A small network was shown many inputs. Here are its activations along a few directions, one row for each input.
Each table varies a few parts of the input and shows all the possible inputs, shuffled.
Descriptions start from the smaller parts, as in this example, which fits no table here: one of 2 separate values, together with either a single point or one of 11 places around a ring or (one of 4 places along a line, together with one of 8 places around a ring).
Shared parts are said once, and a part with two or three values counts as separate values.
(in the rows, 128 means zero)

Other details of the inputs vary at random and push rows far along three fixed directions, the same in every table; ignore that.

Rows:
R1: [191 149 112 140 114 146 155 131 125  58 105 118 102  76]
R2: [120 130 136 130  91 167  78 109 125  95 161  94 181 154]
R3: [134 137 155 123 127 173 113 137  81 126 135 113 188 183]
R4: [110 118 129  94 119 103  70 185 188 130 131 125 168 142]
R5: [157 123 120 175 151 102 194  73  70 138 110 137  87  85]
R6: [103 157 112 117 118 163 105 131 195 115 117 131 120 158]
R7: [101 113  98 113 156  32 194 162 177 183  75 159  55  85]
R8: [132 126 108 149 160 120 213  97 140 125 130 146  68 102]
R9: [133 153 144 130 160 186 132  83  82 145 144 154 116 182]
R10: [134 113 153 145 144 202 165  92  60 131 178 127 149 181]
R11: [165 111 136 137 124 100 122 132  87 119 112 117 169  80]
R12: [191 163 112 151 122 214  63 114  99  66  97 101 184 155]
R13: [140 131 149 112  90 151 109 127 132  91 148 101 154 134]
R14: [ 83 111  99 110 158  20 178 165 184 204  84 162  51  87]
R15: [ 97 114 160 102 144 154 101 123  92 171 167 144 147 177]
R16: [189 103 139 105 120  75 124 204 162  94  60 129 172  89]
R17: [128 110 151 150 146 152 203  78  76 128 184 132 114 140]
R18: [211  93 142 137 138  99 164 159 120  94  88 125 154  68]
R19: [ 90 119 147 124 123 151 147 103 152 144 172 131 137 192]
R20: [ 48 142 116 105 176  94 131 141 166 220 108 159  97 192]
R21: [126 148 118  93 129  44 123 192 163 158  57 134  95  90]
R22: [ 98 143 136 101 105 154  64 156 133 125 157 106 181 184]
R23: [ 70 123 172  83 151 113  79 150 116 207 150 154 152 188]
R24: [153 131 153  84  83 163  21 147 157  70 140 110 186 129]
R25: [171 146  99 124 128 205  71 148 155  79 104 114 163 156]
R26: [118 119 149  76 108  98  48 179 156 130 135 132 155 114]
R27: [ 96  99 142 124 122  77 160 118 165 162 156 138 105 118]
R28: [104 150 100 102 127 126  56 170 207 125 110 132 133 144]
R29: [155 149 120 127 100 109 142 137 164  89  98 123  85  67]
R30: [214 128 119 131 127 142 142 126 107  80 102 143 104  65]
R31: [ 66 146 124 164 130 159 127  60 119 149 167 135  93 163]
R32: [103 130  99 121 111  33  82 163 170 144  94 135  96  54]
R33: [145 108 134 120 129 160 120 156 133 112 127 128 174 165]
R34: [148 130 123  98  92  45  99 168 198 115  86 153  77  26]
R35: [109  97 132 138 133  99 155 119  85 171 148 128 129 113]
R36: [190 141  97 139  97 120  76 157 154  52  87 106 137  51]
R37: [ 90 110 135 155 139 135 160  72  76 155 191 130 131 150]
R38: [226 137 110 157 131 192 165 109  94  45 102 113 119  90]
R39: [220 135 103 172 121 183 148 108  90  50  97 102 130  82]
R40: [170  97 135 175 139 166 212  72  40 113 159 114 136 110]
R41: [115 125 141 116 126 118  92 153 111 159 124 117 183 152]
R42: [178 115 147 161 104 163 204  70  77  69 160 101 127  98]
R43: [122 127 122 184 125 124 175  50 100 114 146 137  75  78]
R44: [ 93 118 144  92 140 108  67 192 167 171 112 141 182 189]
R45: [ 98 159 132 145 163 165 171  86  79 167 132 135 102 199]
R46: [142 113 134 118 130 175  96 153 135 113 137 122 183 170]
R47: [156 135  95 110 123  92 131 174 198  89  75 129 106  75]
R48: [ 99 161 111 100 119 130  58 166 182 127 117 129 128 151]
R49: [104  99 135 126 146  87 167 127 142 160 157 141 113 123]
R50: [ 71 111 121  90 109  65  40 181 142 183 124 122 168 126]
R51: [196 139 115 168 137 175 208  95  68  80 111 117  91  98]
R52: [166 114 132 118 123 191  72 158 134  94 134 111 200 162]
R53: [ 97 154 123 159 160 180 142  74  83 167 142 130 122 207]
R54: [118 128 104 108 106  46 108 178 231 133  79 138  81  52]
R55: [ 52 125 152 102 137 138 117 138 102 203 170 139 143 212]
R56: [111 116 106 147 142  61 170 124 118 175 105 140  65  74]
R57: [126 107 144 149 140 145 206  98  56 150 161 125 120 143]
R58: [167 141 114 108 131  78 122 174 156 121  58 127 112  83]
R59: [147 138 142 105  97 178  73 158 124  80 147 102 187 154]
R60: [ 92 126 141 103 123 106  50 166 126 175 127 121 192 161]
R61: [164 128 113 148 166 133 187 106 121 126  99 135 100 116]
R62: [ 85 132 117 152 123  79 164  97 147 154 130 135  65  92]
R63: [127  93 137 139 150  78 231 114 127 141 143 146  95 100]
R64: [ 85 104 138 146 117 100 134  75 100 145 174 124 126 114]
R65: [ 76 124 162 135 129 174 147  67 103 153 207 127 126 201]
R66: [151  91 145 155 130  98 239  84 127 122 153 134  86  80]
R67: [160 122 110 177 137 145 168  78  70 113 125 130 100  90]
R68: [ 17 159 130 122 128 118 123 106 158 202 160 145  78 191]
R69: [171 164 107 155 110 219  65 115 123  44 128  95 168 148]
R70: [186 142 155 119 117 204  88 151  89  75 119 103 210 165]
R71: [131 137 117 130 141 112 181 129 111 145 108 139  73 110]
R72: [ 47 160 131 126 130 153 114 100 157 171 162 143  90 190]
R73: [187 125 121 127 121  89 149 134 136  87 105 153  77  34]
R74: [ 67 154 123 145 148 146 169  89 108 164 163 141  78 178]
R75: [241 114 150 131 119 145 139 160  96  54  92 106 181  72]
R76: [122 158 104  99  97 144  36 179 231  91  92 121 146 127]
R77: [ 57 127 136 134 133 146 115  98 102 172 193 126 150 194]
R78: [ 88 121 136 129 106 130  83 101 126 132 168 113 158 148]
R79: [ 89 128 111 108 164  43 173 161 173 193  70 159  76 125]
R80: [105 124 127 122 108 135  58 127 114 117 158 110 182 136]
Description of these inputs: one of 2 separate values, together with one of 4 places along a line, together with either a single point or one of 9 places along a line.
- Changing only the choice among 2 separate values turns R39 into R40. The same change can be made to R5. Which row results? => R11
- Changing only the choice among 2 separate values turns R22 into R74. The same change can be made to R17. Which row results? => R48
- Changing only the choice among 2 separate values turns R14 into R46. The same change can be made to R6. Which row results? => R19
- Change only the choice among 2 separate values in R62. List by row number the other rows that result. => R2
- Change only the place on the line of 9 in R60. List by row number the other rows that result. => R3, R11, R16, R18, R41, R44, R70, R75
- List by row number the other rows that have the choice among 2 separate values and the place on the line of 4 in common with R20. => R5, R9, R12, R21, R45, R53, R58, R61, R79

Rows:
R81: [152 139 111 116 108 127  52 166 149 120  87 120 152 106]
R82: [123 157 146 113 115 196  84 125  93 138 149 126 147 192]
R83: [118 127 136 109 137 169  80 138 122 121 158 127 174 175]
R84: [101 128 131 118 106  77 113 131 157 134 126 131 116 109]
R85: [133 138 142 103 108 130  69 147 142 107 129 108 178 140]
R86: [186 135 128 162 139 170 141 112  63  89 121 124 146 119]
R87: [119 116 140 124 113 114 179 140 114 149 132 122 104 125]
R88: [200 102 113 137 115 127 116 143 139  72 110 118 141  62]
R89: [ 91 112 139 130 158 137 139 119 103 164 166 150 139 164]
R90: [102 155 138 129  99 182  72 105 138 101 158 123 160 180]
R91: [ 95 148 123 114 141 108 127 134 168 155 124 144  98 149]
R92: [101 169 127 124 134 183  96 122 156 126 143 137 131 191]
R93: [117 122 135 118 152  92 160 143 138 153 108 147 113 132]
R94: [158 130 113 114 109 126 113 163 136  89 106  99 160 115]
R95: [183 145 109 146 104 132 149 143 145  62 111 101 121  60]
R96: [119 138 128 132 141 187 102 117 144 137 124 133 150 188]
R97: [108 126 127  91 142  59 136 166 169 167  96 145 108 121]
R98: [ 87 124 123 125 153  96 127 136 165 182 114 149 104 158]
R99: [133 127 128  92 122 141  71 160 147 110 137 122 171 136]
R100: [191 121 146 141 119 135 144 117 101  73 125 106 161  91]
R101: [199  99 120 142 119 143 134 128 127  77 117 121 141  67]
R102: [108 133 141 137 115 180  73 105 129 126 149 116 178 179]
R103: [ 72 114 126 118 137  97 139 118 142 168 159 154  89 138]
R104: [ 71 123 143 160 144 152 147  59  98 177 182 140 125 193]
R105: [146 135 110  93 117  55  83 199 210 116  67 129 118  80]
R106: [120 107 116 179 149 128 221  77  87 149 146 127  89 122]
R107: [149  91 151 119 124  82 194 142 117 140 136 142  83  69]
R108: [ 79 121 128 148 154 143 174 105  83 168 156 132 131 186]
R109: [101 151 113 129 121 178  85 127 137 117 149 106 154 188]
R110: [ 75 126 128 138 149 138 166 105  93 172 160 131 125 190]
R111: [218 137 120 136 119 140 141 128  90  64  99 113 136  69]
R112: [105 126 116 105 128  62 112 153 145 183 100 140 100  95]
R113: [189 126 131 149 106 139 135 106 119  54 120 109 143  80]
R114: [ 77 138 130 115 148  86 117 140 111 196 132 146 109 153]
R115: [116 126 118 129 134  63 169 121 123 148 104 142  60  64]
R116: [197 118 162 131  92 138 138 134 112  69 117 101 142  85]
R117: [127 111 156 172 161 136 218  63  58 140 163 133 122 127]
R118: [145 117 136 169 170 168 248  46  79 141 146 153  86 142]
R119: [107 132 115 142 122 188 101 120 124 130 140 110 161 182]
R120: [123 139 116 104  99 141  60 164 175  96 131 132 149 121]
R121: [200 119 109 146 107 148 156 132 118  65 101  96 147  73]
R122: [172 113 153 151 149 142 251  89  86 123 129 146  76 106]
R123: [ 51 147 123 107 130  83 103 139 153 182 119 147  79 128]
R124: [104 112 138 117 116  56 133 133 150 170 122 132 116  95]
R125: [160 144 121 156 138 182 141  79  81  89 136 121 116 127]
R126: [ 75 131 106  92 109  11 101 202 207 175  96 122  91  84]
R127: [129 145 112 123 120 151  46 146 136 125 108 120 152 144]
R128: [113  99 120 128 140  55 177 126 140 153 136 152  74  73]
R129: [152 131 130 120 139 138 102 164 142 104  92 131 162 143]
R130: [104 129 130 110 129 187  64 126 139 136 164 127 170 186]
- What do these inputs look like to the network? => one of 5 separate values, together with either a single point or one of 9 places along a line
- Changing only the choice among 5 separate values turns R122 into R87. The same change can be made to R129. Which row results? => R108
- Changing only the choice among 5 separate values turns R111 into R97. The same change can be made to R123. Which row results? => R92
- Change only the place on the line of 9 in R89. List by row number the other rows that result. => R83, R88, R99, R101, R103, R120, R128, R130
- Change only the choice among 5 separate values in R91. List by row number the other rows that result. => R84, R103, R115, R126
